Each row below is a small network's average activation on inputs in which a field has the value named, seen along a few directions.
Related values have similar rows: they may be neighbours, one step apart, or belong to one group.
(in the rows, 128 means zero)

Values of DIDEL:
voden: [ 99 125 162 175 123  59 131 113 131 141 111 197 144 166 108 147 153 164
 112 117]
naras: [146 172 155 109 107 154  14 110 150  75 194  91  71  66 201 156 173 116
 147 110]
sul: [111 147 133 139 121 107  97 130 148 102 135 191  47 148 151 172 179 125
 161 110]
vadu: [165  91  66 134 111 159 109 144 169 197  93  60 173 159 153  88  91 104
  73 135]
ginib: [112 177 171 117 140 108 156 100  65 120 155 108 167   9 103 111 128 191
 190 173]
zaves: [139 141  91 223 204 171 186 141 195 165 150 170 109 153 154  72 140 192
 117 155]
vas: [144 165 118 129 123 163 143 143 184  98 126  72 139  91 186  77  94 149
  73 161]
dunif: [ 84 107 120  45  97 156  71 138 145 138 164 169  85 134 194 150 108  72
 157 111]
zita: [ 89 126 158  17 125  96  92 120  55  35 129 163  97 109 108 181 139  61
 200 100]
navo: [157 101  99 176 135 132 168 139 139 147  75  78 219 156  91 119  85 141
  40 115]
lete: [141 103 127 111 116 124 187 153 105 196 120  88 131 172  78 127 127  89
 176 136]
kogo: [150  81 135 161 134 107 181 105  51 121  83 150 153 174   9 136 118 130
  91 113]
Each value of DIDEL is a pair of two hidden parts, and every pair occurs once (4 first parts, 3 second parts).
Q: Changing only the second part turns navo into kogo. zaves has the same second part as navo; what does that change turn zaves into?
A: voden
Q: Changing only the second part turns naras into ginib. dunif has the same second part as naras; what does that change turn dunif into?
A: lete

Values of VODE:
mer: [114  88 120 150 160 105 163 123 124 177 110 166 188 179  96  94 109 142
 103 129]
vado: [108 142 158  91 102  85  99 126 101 105 126 155  69 129 129 175 174  99
 211 124]
zire: [162 144 101 172 105 194 137 145 205 172 143  57 145 107 189  82  87 160
  50 154]
dezet: [136 105 121 173 151 109 163 124 107 134 101 161 135 174  68 141 141 138
 114 111]
gire: [113 178 161  67  86 125  48 129 156  64 156 107  65  79 219 150 154 100
 175 137]
kimo: [139 108 102 131 162 134 178 138 131 140  94  81 230 132 105  77  73 137
  69 139]
nufes: [147 119  99 197 132 159 162 151 201 179 110  99 172 164 160  99  94 157
  55 137]
teko: [118 166 147 104  93 141  62 116 107  65 156 147  46  62 160 201 162 122
 182 112]
gop: [119 141 160  92 152 106 140 113  77 103 164 148 100 112  83 121 161 120
 179 128]
gabo: [124  90 112 104 137 122 128 115  71 141 121 159 131 143  70 139 126 106
 143 109]
VODE is arranged as a line.
Q: Which values are neighbours of kimo? Give them in the order they are listed.
A: mer, nufes
Q: Which values are neighbours of teko? Give them in the order they are listed.
A: vado, gire
Q: What is the length, in steps, of the shortest route from zire to gabo?
A: 5
